These are the activations of a small neural network, seen along a few directions. Each row is one input.
In each table, some parts of the input vary, and every possible input appears once, in random order.
A made-up example of a description, with smaller parts first: ring(8) and (point or line(9) or (values(2) and line(6))).
Shared parts are said once, and a part with two or three values counts as separate values.
In the rows, 128 means zero.

Other details of the inputs shift rows strongly along two fixed directions, in all tables alike. That doesn't count.

A family of inputs:
row 1: [125 132 129 131 136 122 130 126 128 115 118]
row 2: [126 137 134 131 136 120 136 125 129 121 120]
row 3: [125 126 130 135 125 133 137 117 133 126 119]
row 4: [125 126 131 136 126 134 137 116 133 126 120]
row 5: [127 128 130 134 129 116 120 128 129 126 117]
row 6: [124 128 126 134 132 137 134 121 123 132 115]
row 7: [126 128 126 134 135 121 131 131 131 121 115]
row 8: [126 132 133 131 130 116 119 123 126 120 120]
row 9: [136 126 115 124 135 127 127 125 134 122 118]
row 10: [124 126 126 133 131 135 135 118 122 131 117]
row 11: [112 118 143 119 117 145 120 142 134 134 159]
row 12: [137 125 118 124 129 122 117 122 132 127 120]
row 13: [130 133 129 123 134 123 136 128 134 130 113]
row 14: [133 135 116 129 123 118 124 121 129 130 126]
row 15: [132 135 112 130 129 124 134 125 131 125 124]
row 16: [134 133 123 135 137 120 138 124 132 129 127]
row 17: [125 126 127 132 130 136 135 118 125 131 117]
row 18: [125 125 130 134 123 129 125 114 123 134 120]
row 19: [120 124 135 119 129 132 121 150 134 136 167]
row 20: [126 127 126 126 125 115 122 126 127 127 116]
row 21: [133 140 122 134 128 120 120 118 128 123 130]
row 22: [134 137 130 132 133 116 126 116 127 128 132]
row 23: [112 117 142 119 119 146 119 142 132 134 160]
row 24: [125 128 129 134 126 131 123 118 121 137 118]
row 25: [127 133 134 134 129 114 126 127 129 132 120]
row 26: [133 136 116 138 133 124 132 126 133 124 125]
row 27: [126 132 127 126 132 119 139 128 130 128 116]
row 28: [123 124 133 108 128 136 120 149 137 140 162]
row 29: [126 126 130 135 127 135 136 116 131 127 120]
row 30: [133 132 120 127 134 120 140 123 130 130 126]
row 31: [133 125 117 136 136 123 128 127 132 119 122]
row 32: [123 129 124 134 131 136 134 122 122 134 115]
row 33: [125 126 130 131 124 130 124 115 122 136 119]
row 34: [132 125 117 128 127 117 120 122 128 125 123]
row 35: [112 123 139 110 123 130 122 154 131 135 156]
row 36: [109 120 136 117 123 148 117 148 124 141 155]
row 37: [127 133 131 134 135 119 137 130 131 127 118]
row 38: [130 128 128 122 128 120 119 126 131 129 113]
row 39: [129 128 124 122 134 125 130 129 134 124 110]
row 40: [134 136 119 137 127 119 122 123 131 129 128]
row 41: [124 125 127 134 129 135 136 118 126 129 118]
row 42: [119 123 132 111 126 131 123 149 132 137 165]
row 43: [133 137 126 132 139 121 137 119 129 123 130]
row 44: [136 136 114 126 132 128 132 125 136 127 121]
row 45: [111 117 142 119 117 145 120 143 134 134 159]
row 46: [126 137 137 131 130 115 125 122 126 126 122]
row 47: [130 133 132 122 128 118 125 125 132 135 115]
row 48: [137 136 117 126 126 123 121 121 133 132 123]
row 49: [119 117 129 120 128 135 111 153 134 126 162]
row 50: [111 117 141 118 120 146 119 142 131 134 159]
row 51: [125 127 123 126 131 120 133 129 129 122 114]
row 52: [124 128 125 133 132 136 134 121 121 133 116]
row 53: [132 125 113 128 133 123 130 125 130 120 121]
row 54: [125 125 127 134 128 134 136 118 128 129 118]
row 55: [137 133 121 124 136 124 137 123 135 132 122]
row 56: [132 140 119 135 134 125 131 122 130 118 128]
row 57: [132 130 120 133 138 124 127 122 129 113 125]
row 58: [110 119 137 117 124 148 117 146 123 140 156]
row 59: [125 126 129 134 128 134 136 116 129 127 120]
row 60: [111 116 139 118 119 145 119 144 130 136 158]
row 61: [240 112 171 130  58 152 155 175  41 102 122]
row 62: [132 130 123 133 132 119 116 119 127 118 127]
Description of these inputs: values(2) and (line(11) or (line(4) and ring(5))).
Question: Changing only the values(2) part turns row 13 into row 47. The same change can be made to row 29. Which row results?
Answer: row 23
Question: Change only the line(4) part in row 53. List by row number the other rows that result.
Answer: row 9, row 31, row 57
Question: Change only the line(4) part in row 55. List by row number the other rows that result.
Answer: row 16, row 30, row 43
Question: Change only the line(11) part in row 52. List by row number the other rows that result.
Answer: row 3, row 4, row 6, row 10, row 17, row 29, row 32, row 41, row 54, row 59

A family of inputs:
row 63: [132 126 123 129 129 131 132 128 126 124 120]
row 64: [130 131 133 131 129 129 134 126 125 127 121]
row 65: [137 133 124 129 129 119 128 126 126 125 129]
row 66: [131 129 131 127 128 125 135 128 129 123 121]
row 67: [136 132 125 129 128 119 127 129 129 123 126]
row 68: [130 123 132 133 123 134 129 118 123 130 123]
row 69: [ 27 135  95 124 183 122 108  88 193 159 133]
row 70: [134 128 122 130 128 132 132 126 127 126 123]
row 71: [137 134 123 129 129 119 125 129 127 124 127]
row 72: [138 130 124 128 127 120 125 129 129 126 125]
row 73: [130 124 128 131 122 137 130 118 122 131 122]
row 74: [131 127 126 127 127 132 136 127 128 126 119]
row 75: [133 129 127 129 129 124 131 129 128 121 122]
row 76: [129 127 132 133 122 128 125 123 121 129 123]
row 77: [135 131 125 130 129 121 128 129 128 122 125]
row 78: [ 27 138 100 125 184 116 101  88 191 157 135]
row 79: [133 126 126 130 131 127 132 128 127 123 122]
row 80: [134 129 125 127 129 120 126 131 127 122 122]
row 81: [135 130 124 133 130 128 132 126 126 126 126]
row 82: [104 112 151 102 117 161 122 183 130 133 193]
row 83: [139 133 123 128 128 118 127 125 128 128 130]
row 84: [128 125 128 132 122 136 132 122 123 131 121]
row 85: [136 133 124 130 130 121 129 126 125 123 129]
row 86: [130 128 129 129 128 125 131 128 123 126 121]
row 87: [130 126 132 133 122 130 123 119 121 129 124]
row 88: [131 129 129 128 127 124 129 127 124 127 122]
row 89: [135 133 126 131 129 124 133 124 128 124 129]
row 90: [112 114 142  98 122 153 115 187 134 127 196]
row 91: [128 126 131 134 126 131 134 125 123 131 121]
row 92: [135 131 127 131 128 124 131 127 130 123 125]
row 93: [129 128 132 131 123 125 127 125 122 131 122]
row 94: [131 130 133 129 127 126 128 126 123 129 122]
row 95: [135 130 122 131 128 131 134 123 125 127 127]
row 96: [135 130 124 130 130 122 127 130 127 122 124]
row 97: [133 126 133 130 119 127 120 118 123 134 125]
row 98: [134 130 127 131 128 125 131 128 129 123 124]
row 99: [129 127 132 132 121 127 124 122 122 131 123]
row 100: [134 130 122 131 128 131 132 125 125 127 125]
row 101: [128 126 128 132 124 135 134 124 122 132 120]
row 102: [130 129 131 129 128 127 135 127 126 126 121]
row 103: [138 131 125 128 126 119 126 128 130 127 126]
row 104: [135 130 125 132 130 127 134 123 126 126 128]
row 105: [135 129 128 125 126 121 128 128 129 128 122]
row 106: [133 128 129 126 126 123 127 127 125 131 122]
row 107: [131 127 132 130 122 124 125 124 123 135 123]
row 108: [139 133 123 128 127 119 125 128 128 127 127]
row 109: [134 128 126 132 129 127 133 126 128 125 125]
row 110: [130 126 134 133 121 131 127 119 124 129 124]
row 111: [131 127 129 128 129 128 136 127 128 125 120]
row 112: [129 127 133 133 122 130 130 123 124 129 122]
row 113: [131 126 133 131 120 128 121 118 122 131 124]
row 114: [133 130 132 128 126 125 125 125 124 132 122]
row 115: [130 128 132 131 130 132 135 126 124 129 120]
row 116: [136 129 125 126 128 120 125 130 128 125 123]
row 117: [129 125 131 134 124 132 131 122 123 131 122]
row 118: [130 126 130 130 129 130 136 127 125 128 120]
row 119: [136 133 123 130 130 121 126 129 126 123 126]
row 120: [135 133 126 131 129 124 130 127 128 124 126]
row 121: [129 129 129 130 129 136 135 125 123 130 119]
row 122: [132 127 132 131 120 126 123 121 123 134 124]
row 123: [110 111 143 101 123 161 121 184 133 128 195]
row 124: [128 128 131 132 125 126 128 125 121 129 122]
row 125: [134 129 123 130 127 131 133 125 127 126 124]
row 126: [133 129 125 128 131 121 127 131 126 121 122]
row 127: [108 113 146  96 120 155 119 186 133 128 193]
row 128: [132 129 128 127 128 123 131 128 127 123 121]
Question: Describe the family of inputs behind these rows.
Answer: line(6) and line(11)
Question: Changing only the line(6) part turns row 69 into row 118. The same change can be made to row 125. Which row results?
Answer: row 109
Question: Change only the line(11) part in row 82. List by row number the other rows that result.
Answer: row 64, row 66, row 75, row 89, row 92, row 98, row 102, row 110, row 112, row 120

A family of inputs:
row 129: [150 128 105 117 128 122 128 136 120 127 121]
row 130: [128 139 146 146 122 127 132 123 111 114 128]
row 131: [136 129 144 137 122 132 129 113 117 113 130]
row 132: [144 127 137 118 124 105 122 130 123 119 123]
row 133: [147 127 125 114 134 116 142 137 129 118 119]
row 134: [137 130 133 142 109 136 123 115 122 116 129]
row 135: [150 146 146 130 108 118 136 108 119 166 143]
row 136: [ 20 166  81 162 211  63  96  35 209 153  90]
row 137: [ 42  92 158  87 137 171 100 185 159 148 233]
row 138: [ 18 149  79 133 212  92 111  32 214 164  64]
row 139: [152 130 118 137 124 118 109 124 117 123 136]
row 140: [140 129 125 140 116 139 115 112 108 122 133]
row 141: [140 130 120 138 119 147 143 122 128 114 125]
row 142: [139 124 125 119 117 140 135 135 130 129 104]
row 143: [ 49 109 142  85 151 187 118 185 166 131 240]
row 144: [123 123 150 144 119 123 134 129 110 129 117]
row 145: [151 131 125 130 140 123 143 131 131 111 130]
row 146: [135 123 149 118 120 125 121 126 119 127 109]
row 147: [135 114 124 136 116 142 145 128 126 129 114]
row 148: [153 147 134 126 118 129 156 114 125 164 139]
row 149: [148 130 137 134 130 112 123 125 126 113 134]
row 150: [145 128 125 123 111 108 116 133 129 122 122]
row 151: [148 129 113 119 121 119 136 140 134 121 118]
row 152: [144 141 127 139 139 118 146 141 125 113 126]
row 153: [147 127 117 121 118 111 108 130 115 129 126]
row 154: [ 65 111 116  85 152 173  98 197 166 142 246]
row 155: [127 133 151 127 120 121 124 137 114 129 107]
row 156: [131 140 134 142 132 138 152 129 116 113 124]
row 157: [136 124 137 123 107 129 115 129 125 131 108]
row 158: [139 138 126 123 134 111 145 147 123 119 116]
row 159: [126 123 137 140 129 134 154 136 115 127 113]
row 160: [132 113 136 140 106 131 125 122 121 130 118]
row 161: [139 123 129 122 115 132 107 126 111 137 112]
row 162: [152 132 113 135 126 126 137 134 136 115 129]
row 163: [149 131 126 139 116 115 117 128 131 116 133]
row 164: [142 130 112 136 126 150 135 118 114 120 129]
row 165: [142 124 117 118 125 143 126 132 116 136 108]
row 166: [131 134 138 124 130 131 143 142 119 128 102]
row 167: [136 137 138 127 124 100 125 140 118 121 120]
row 168: [134 113 135 131 129 139 151 125 121 125 115]
row 169: [138 113 116 134 123 145 137 125 112 135 118]
row 170: [135 112 128 138 113 134 117 118 107 137 122]
Question: Changing only one part turns row 165 into row 161. The same change can be made to row 158. Which row results?
Answer: row 167
Question: Describe the family of inputs behind these rows.
Answer: values(2) and (point or (line(4) and ring(5)))
Question: Change only the values(2) part in row 135. List by row number the other rows that result.
Answer: row 148
Question: Start at row 150 and move only the ring(5) part, one step at a time. The first step leads to row 163. Which rows follow, in order?
Answer: row 134, row 160, row 157

A family of inputs:
row 171: [120 120 128 125 128 144 127 126 130 125 128]
row 172: [119 117 127 125 129 136 129 135 133 123 124]
row 173: [128 135 131 120 133 118 131 138 137 128 134]
row 174: [134 130 118 119 130 125 125 131 136 133 139]
row 175: [117 130 136 129 132 137 130 128 121 131 132]
row 176: [132 135 128 124 132 120 130 130 135 131 143]
row 177: [127 135 126 129 134 121 123 132 127 126 142]
row 178: [143 144 100 157 136 102 139  62 134 139  65]
row 179: [124 125 128 119 128 141 132 127 130 138 128]
row 180: [240 120 147 136  75 134 151 158  64  88 111]
row 181: [127 125 121 121 131 126 121 138 137 117 130]
row 182: [139 143  98 162 139 103 132  64 125 134  64]
row 183: [118 121 126 124 131 133 126 138 125 132 124]
row 184: [130 129 117 124 132 125 118 133 127 128 138]
row 185: [124 135 129 125 135 118 124 139 128 124 134]
row 186: [122 127 131 137 126 136 130 124 131 124 141]
row 187: [125 121 121 132 124 140 126 125 132 126 137]
row 188: [122 122 127 119 128 133 134 136 133 136 124]
row 189: [131 130 122 115 131 123 126 138 138 131 130]
row 190: [128 130 128 130 132 123 125 130 134 117 142]
row 191: [125 131 131 131 126 133 136 125 132 137 141]
row 192: [124 131 131 126 133 121 126 137 136 115 134]
row 193: [118 126 137 130 130 139 132 126 129 122 132]
row 194: [122 119 138 122 112 125 103 123 125 141 130]
row 195: [119 125 148 127 113 120 108 123 124 138 134]
row 196: [120 124 126 124 130 142 125 129 122 133 128]
row 197: [121 130 138 124 130 136 137 126 130 136 132]
row 198: [120 127 137 123 130 128 139 135 133 134 128]
row 199: [121 131 129 136 128 133 128 127 123 132 141]
row 200: [116 122 137 130 131 131 134 135 132 121 128]
row 201: [115 127 135 129 133 128 131 137 124 130 128]
row 202: [126 130 120 120 133 123 119 140 129 126 130]
Question: Describe the family of inputs behind these rows.
Answer: values(2) and (point or (values(3) and ring(5)))
Question: Changing only the values(2) part turns row 171 into row 193. The same change can be made to row 183. Which row results?
Answer: row 201
Question: Start at row 198 and move only the ring(5) part, one step at a time. The first step leads to row 197. Which rows follow, in order?
Answer: row 191, row 176, row 173

A family of inputs:
row 203: [137 123 109 124 141 136 139 130 124 121 108]
row 204: [137 125 141 132 119 125 125 118 130 147 112]
row 205: [128 132 134 139 117 123 144 117 127 127 122]
row 206: [123 118 133 137 128 140 129 128 117 134  98]
row 207: [132 126 124 142 119 114 115 116 115 124 127]
row 208: [124 118 130 143 132 130 139 122 116 118 114]
row 209: [147 130 122 136 131 117 137 120 136 130 129]
row 210: [152 131 117 119 133 121 135 120 137 134 122]
row 211: [134 135 129 141 120 110 126 116 117 135 131]
row 212: [134 135 132 134 116 120 116 122 118 150 115]
row 213: [121 107 144 122 118 140 118 148 130 123 167]
row 214: [146 131 103 123 128 120 115 124 123 126 121]
row 215: [130 133 129 142 142 138 135 123 119 111 115]
row 216: [123 116 152 105 119 142 124 144 126 139 165]
row 217: [133 136 132 126 119 115 121 112 112 140 124]
row 218: [138 126 138 139 124 115 135 112 128 132 129]
row 219: [133 142 134 140 143 134 146 123 121 122 119]
row 220: [121 117 124 119 119 149 130 160 137 115 162]
row 221: [128 131 137 131 113 132 135 122 129 142 106]
row 222: [131 111 128 120 126 141 120 156 138 121 168]
row 223: [126 127 134 141 132 126 150 121 118 129 118]
row 224: [130 129 125 119 122 132 122 160 127 134 177]
row 225: [121 136 144 118 122 152 134 155 133 121 167]
row 226: [134 117 136 134 118 129 114 119 128 136 108]
row 227: [125 123 132 125 116 132 130 113 121 121 110]
row 228: [127 132 137 123 118 128 140 112 123 132 115]
row 229: [117 116 138 117 110 144  99 158 120 141 154]
row 230: [128 121 119 121 121 136 111 159 126 123 171]
row 231: [142 137 113 119 126 128 144 125 135 129 116]
row 232: [141 150 128 138 130 118 122 117 120 127 132]
row 233: [125 123 132 134 112 137 124 123 127 131 101]
row 234: [125 123 129 141 116 127 134 117 126 116 118]
row 235: [138 136 117 137 124 124 147 125 135 124 122]
row 236: [123 118 133 128 131 135 135 118 112 124 107]
row 237: [121 132 153  96 135 100 124 189 138 115 151]
row 238: [149 122 112 121 132 125 124 121 135 123 118]
row 239: [ 27 133 111 127 179 128 113  97 183 173 123]
row 240: [ 42 138  87 114 192 124 122 100 190 160 133]
row 241: [142 132 132 139 133 127 120 114 130 113 125]
row 242: [118 123 148  98 134 104 113 189 137 104 145]
row 243: [139 141 123 140 129 122 111 118 119 116 128]
row 244: [139 128 108 121 125 132 134 125 134 118 111]
row 245: [144 141 137 137 134 123 131 114 132 124 129]
row 246: [133 123 114 141 139 132 142 130 124 116 115]
row 247: [148 140 108 121 129 115 126 124 125 137 125]
row 248: [125 128 138 126 133 132 145 117 113 135 111]
row 249: [120 108 147 107 118 145 113 144 125 128 160]
row 250: [136 132 118 139 140 128 152 129 125 127 119]
row 251: [131 127 127 127 119 120 110 112 110 129 120]
row 252: [132 138 128 139 126 135 130 119 129 108 118]
Question: Changing only one part turns row 235 into row 220. The same change can be made to row 239. Which row results?
Answer: row 206
Question: Changing only one part turns row 231 into row 244. The same change can be made to row 232. Which row results?
Answer: row 243
Question: Describe the family of inputs behind these rows.
Answer: values(2) and (point or (line(4) and line(6)))
Question: Change only the values(2) part in row 233. List by row number the other rows that result.
Answer: row 221
Question: Change only the values(2) part in row 217. List by row number the other rows that result.
Answer: row 251
Question: Change only the line(4) part in row 218. List by row number the other rows that result.
Answer: row 205, row 211, row 223

A family of inputs:
row 253: [132 130 126  98 135 123 116 134 136 145 141]
row 254: [105 139 142 125 134 128 126 145 140 113 133]
row 255: [114 129 136 131 134 100 113 152 134 115 143]
row 256: [221 105 207 153  32 156 141 138  28 120 106]
row 257: [118 118 120 118 130 108 105 157 136 123 131]
row 258: [247 143 172 133  62 137 173 170  55 103 114]
row 259: [121 119 131 101 138 121 107 144 135 118 128]
row 260: [113 125 120 116 139 149 140 140 121 153 131]
row 261: [ 98 125 141 133 146 140 139 145 119 118 130]
row 262: [153 150  92 152 139  67 126  73 134 148  56]
row 263: [122 132 107 122 125 149 114 131 141 126 143]
row 264: [122 119 127 139 129 146 142 121 145 119 156]
row 265: [120 139 121 108 126 137 127 140 142 148 134]
row 266: [107 116 146 127 133 132 145 140 145 112 133]
row 267: [122 142 125 137 128 143 123 127 138 119 155]
row 268: [117 128 124 144 139 154 137 127 115 123 151]
row 269: [121 117 107 131 135 161 129 132 117 130 139]
row 270: [117 130 147 115 142 114 115 139 134 110 140]
row 271: [128 141 142 111 139 115 125 129 134 138 153]
row 272: [123 116 125 111 126 141 147 135 147 147 134]
row 273: [148 130  86 163 137 111 146  51 144 124  56]
row 274: [110 135 137 129 143 142 149 136 119 146 142]
row 275: [126 135 100 157 155 105 142  75 118 123  30]
row 276: [118 127 141 123 130 133 155 130 145 140 146]
row 277: [116 133 114 139 132 114 108 131 139 124 170]
row 278: [111 106 129 113 129 139 137 144 147 120 121]
row 279: [131 122 101 128 124 121 103 137 135 128 154]
row 280: [153 155 103 163 149  85 124  45 130 114  75]
row 281: [109 128 126 112 130 135 117 150 142 120 121]
row 282: [134 123 111 112 133 134 104 124 134 123 151]
row 283: [ 96 101 157 127  93 156  96 109 113 164 126]
row 284: [124 140 131 127 129 101 124 142 134 142 156]
Question: Describe the family of inputs behind these rows.
Answer: values(2) and (point or (values(3) and line(5)))
Question: Changing only the values(2) part turns row 261 into row 275. The same change can be made to row 277. Which row results?
Answer: row 279
Question: Change only the values(2) part in row 268. List by row number the other rows that result.
Answer: row 269
